These are the activations of a small neural network, seen along a few directions. Each row is one input.
In each table, some parts of the input vary, and every possible input appears once, in random order.
A made-up example of a description, with smaller parts first: one of 4 places along a line, together with either a single point or one of 11 places around a ring or (one of 3 separate values, together with one of 5 places around a ring).
Shared parts are said once, and a part with two or three values counts as separate values.
(in the rows, 128 means zero)

Other details of the inputs shift rows strongly along two fixed directions, in all tables alike. That doesn't count.

Table:
r1: [ 92 135 122 119 127 164 146 133 119 120 161 140]
r2: [114 150 116 142 164 172 108  88 129 149 191  90]
r3: [118  85 114 139  68 149 145 137 100 147  67 175]
r4: [175 160 157 117 156  81 135 148 137 118 126  99]
r5: [106 141 113 103 138 136 107 115 149 170 145 136]
r6: [104 103 129 134 132 157 151 148 119 136 144 139]
r7: [111 142  97 120 188 139 116 101 163 142 173 118]
r8: [217 172 187 108 175  92 166 159 107 131  49 106]
r9: [127  96 117 124  59 115  97 110 140 136  62 157]
r10: [116 117 130 114  30 123 124 144 103 116  78 157]
r11: [112 124 133 129 111 133 126 142 124  97 160 134]
r12: [ 84 160 105 111 152 154 142 129 129 126 200 121]
r13: [130 128 130 116  98 102  94 127 147 146 104 135]
r14: [105 109 124 148 162 131 133 150 144 107 207 111]
r15: [116 104 109 155 126 122 130 140 134 114 153 134]
r16: [143 109 127 139 119  98 126 109 127 110  91 134]
r17: [107 103 106 125 105 136 135  93 120 142  99 158]
r18: [226 166 187 163 196 100 122 131 113  97  95  59]
Each input here is: one of 2 separate values, together with either a single point or one of 8 places around a ring.
Question: Changing only the choice among 2 separate values turns r15 into r3. The same change can be made to r13. Which row results?
Answer: r5
Question: Change only the choice among 2 separate values in r16. List by row number the other rows that result.
Answer: r17

Table:
r19: [ 48 117  74 125 140 168 140 123 149 151 241 139]
r20: [ 82  82 117 141  61 171 127 136 110 134 120 162]
r21: [164 117 150 151 168 126 146 145 117 103  93 120]
r22: [199 170 156 135 237  89 150 144 136 127 107  90]
r23: [191 157 173 144 202  75 157 187 131  64 133  90]
r24: [131 123 127 152 206 129 133 124 147 108 166 108]
r25: [125 139 143 136 158 106 141 171 136  87 182 108]
r26: [127 124 123 135 121 137  82  99 150 154 136 110]
r27: [137 143 125 146 185 121 144 121 127  96 175  99]
r28: [130 144 139 148 171 135 151 141 114  98 179  98]
r29: [187 188 170 120 232 124 176 161 113 103 115  94]
r30: [ 92  98 122 136  43 162 136 131  92 123 138 153]
r31: [154 107 136 129  41 114 101  96 111 145  37 144]
r32: [200 155 161 157 228  97 129 138 136 103 103  85]
r33: [135  81 140 144  54 150 138 145  95 122  42 166]
r34: [ 50 146  97 107 132 190 138 125 129 145 238 135]
r35: [205 200 172 107 218 106 121 125 136 142  97  73]
r36: [ 89  95 105 136  45 155 131 116 106 124 128 156]
r37: [108 107 133 149 123 163 139 150 112 115 160 132]
r38: [149  93 138 136  56 128  97 109 120 151  31 151]
r39: [106 159 114 106 180 151 147 119 135 133 172 123]
r40: [172 155 153 101 120 120 120 113 118 156  41 130]
r41: [168 136 148 131 144  72 124 152 138  88 102 117]
r42: [ 47 121  60 118 148 152 116  96 163 162 234 138]
r43: [158 141 154 103 129 129 151 127 107 136  43 148]
r44: [ 54 156  70 101 146 162 102  80 162 166 223 132]
r45: [192 155 169 140 210  67 152 175 137  66 129  90]
r46: [126 133 124 117  97  98  80 118 163 136 150 112]
r47: [113 115 111 122  44 135  78  81 133 162 113 130]
r48: [ 58 108  70 141 145 158  97  92 161 134 224 130]
r49: [149 106 130 133  42 115 110 102 104 136  37 153]
r50: [126  94 143 120  53 147 157 158  88 151  48 171]
r51: [176 141 154 128 137  70 107 139 149 109  99 107]
r52: [139  89 134 133  45 123 130 110  97 125  40 163]
r53: [ 55 109  83 125 122 116 105 117 174 112 238 136]
r54: [127  84 130 116  59 130 145 129 107 159  35 180]
r55: [117 126 106 137 124 124 116  98 128 118 148 122]
r56: [ 43 146  90 105 139 186 135 118 137 149 234 135]
r57: [162 150 146 101 126 125 139 124 106 139  41 142]
r58: [101 109 104 107  55 142  91  96 140 195 109 148]
r59: [103 120 126 127 126 157 156 156 113 140 168 138]
r60: [191 158 162 136 242 102 177 162 123 111 116  96]
r61: [116 127 112 127 109  92  99 127 158 115 153 130]
r62: [135  96 157 127  28 117 139 178  95 103  71 162]
r63: [122 141 110 122 168 122 114 106 156 164 167 112]
Question: What is each input in this table made of?
Answer: one of 5 places along a line, together with one of 9 places along a line
Question: Changing only the place on the line of 5 turns r24 into r54. The same change can be made to r20. Which row results?
Answer: r50
Question: A walk changes only the place on the line of 5. It starts at r29 and steps to r19. List the rest of the walk in order.
Answer: r33, r36, r23
Question: Change only the place on the line of 9 in r40. List by row number the other rows that result.
Answer: r29, r34, r35, r39, r43, r44, r56, r57

Table:
r64: [127 113 130 114  87 171 150 117  91 167  40 161]
r65: [155 164 160 132 179 110 153 174 121  98 154 100]
r66: [ 59  97  75 150  97 155 103  93 149 122 224 129]
r67: [146 105 133 133  65 123  97  95 112 149  49 144]
r68: [155 149 146 140 193 100 147 158 129  85 144 106]
r69: [143 109 128 120  65 114 112 115 122 159  50 153]
r70: [ 44 132  63 108 111 153  94  85 168 157 224 143]
r71: [152 141 152 144 208 154 179 156 101 112 139 116]
r72: [137 119 140  96  59 121 124 121 118 150  56 156]
r73: [165 132 150 154 187 108 134 150 139  88 141  95]
r74: [ 54 115  73 125 116 154  77  80 172 161 217 131]
r75: [165 181 149 108 183 113 136 144 134 127 138  95]
r76: [164 136 144 149 189  96 145 155 133  98 146  99]
r77: [126 100 149 117  52 119 140 150 104 119  70 161]
Question: What is each input in this table made of?
Answer: one of 2 separate values, together with either a single point or one of 6 places along a line
Question: List by row number the other rows that have the choice among 2 separate values in common with r77.
Answer: r65, r66, r68, r71, r73, r76

Table:
r78: [158 131 147 132 130 126 132 126 111 133  83 125]
r79: [171 130 158 128 100 112 124 141 106 124  58 129]
r80: [101 155 115 126 176 142 120 115 142 136 205 106]
r81: [101 141  99 129 181 127 124 113 153 127 199 110]
r82: [ 62  95  80 115  75 158 113 101 140 166 157 162]
r83: [ 65 110 101 129 116 168 140 135 124 125 192 148]
r84: [ 71 104 106 141 104 141 135 138 134 116 203 137]
r85: [180 142 160 130 178 101 145 142 117 119  78 114]
r86: [152 132 140 139 156 120 126 120 132 116 120 114]
r87: [171 128 152 133 148  93 130 144 129 113  82 118]
r88: [186 153 166 123 160  96 138 152 121 110  87 105]
r89: [ 91 121 115 138 142 148 144 138 129 106 205 127]
r90: [148 143 137 124 153 112 132 133 136 120 126 123]
r91: [111 144 105 134 205 116 118 121 161 118 219  98]
r92: [ 83 107  95 132  84 143 100 105 145 142 167 136]
r93: [122 109 134 133  90 142 154 151  98 110  96 152]
r94: [172 168 148 130 209 100 147 143 137 109 131  99]
r95: [ 87 115  95 123 121 135 111 106 148 137 178 136]
r96: [116 109 124 116  33 142 115 116 104 149  62 162]
r97: [105 145 105 127 173 121 118 124 159 126 207 114]
r98: [134 103 137 129  76 136 124 117 108 143  54 155]
r99: [138  98 136 136  68 121 114 123 121 130  61 148]
r100: [120 116 129 106  69 141 131 126 116 153  82 154]
r101: [ 99 138 111 130 139 132 107 120 150 130 194 111]
r102: [154 131 144 127 125 102 127 144 133 120  92 131]
r103: [184 139 161 139 176 118 146 137 118 123  76 110]
r104: [114 144 109 144 203 126 115 113 160 115 219  93]
r105: [131 131 132 111  93 126 130 127 119 134  92 138]
r106: [ 81 133 105 109 117 146 119 111 141 147 179 134]
r107: [ 89 125  94 131 118 148 112 100 139 141 176 127]
r108: [207 165 171 144 218  98 143 141 124  99 111  80]
r109: [139 133 140 119 116 112 123 138 133 124 113 123]
r110: [129 125 131 118 104 125 131 129 122 142  91 150]
r111: [102  73 126 132  10 144 137 146  92 127  76 181]
r112: [134 116 127 134 103 130 124 115 120 131  86 138]
r113: [132 105 142 128  95 152 159 161  96 122  75 156]
r114: [193 176 170 125 217  95 147 149 132  99 127  82]
r115: [165 154 147 126 187 113 149 144 132 127 116 113]
r116: [186 155 168 129 167 118 145 146 110 127  78 108]
r117: [ 86 121  95 128 126 159 117 102 141 154 183 129]
r118: [122  93 121 128  37 135 108 115 112 145  70 159]
r119: [ 82 120 101 119  81 152 103 103 135 145 168 141]
Question: What is each input in this table made of?
Answer: one of 6 places along a line, together with either a single point or one of 6 places around a ring
Question: Changing only the place on the line of 6 turns r83 into r89. The same change can be made to r98. Which row results?
Answer: r86
Question: Changing only the place on the line of 6 turns r97 into r102. The same change can be made to r91. Which row results?
Answer: r87
Question: List by row number the other rows that have the place on the line of 6 in common with r103.
Answer: r82, r100, r113, r115, r116, r117
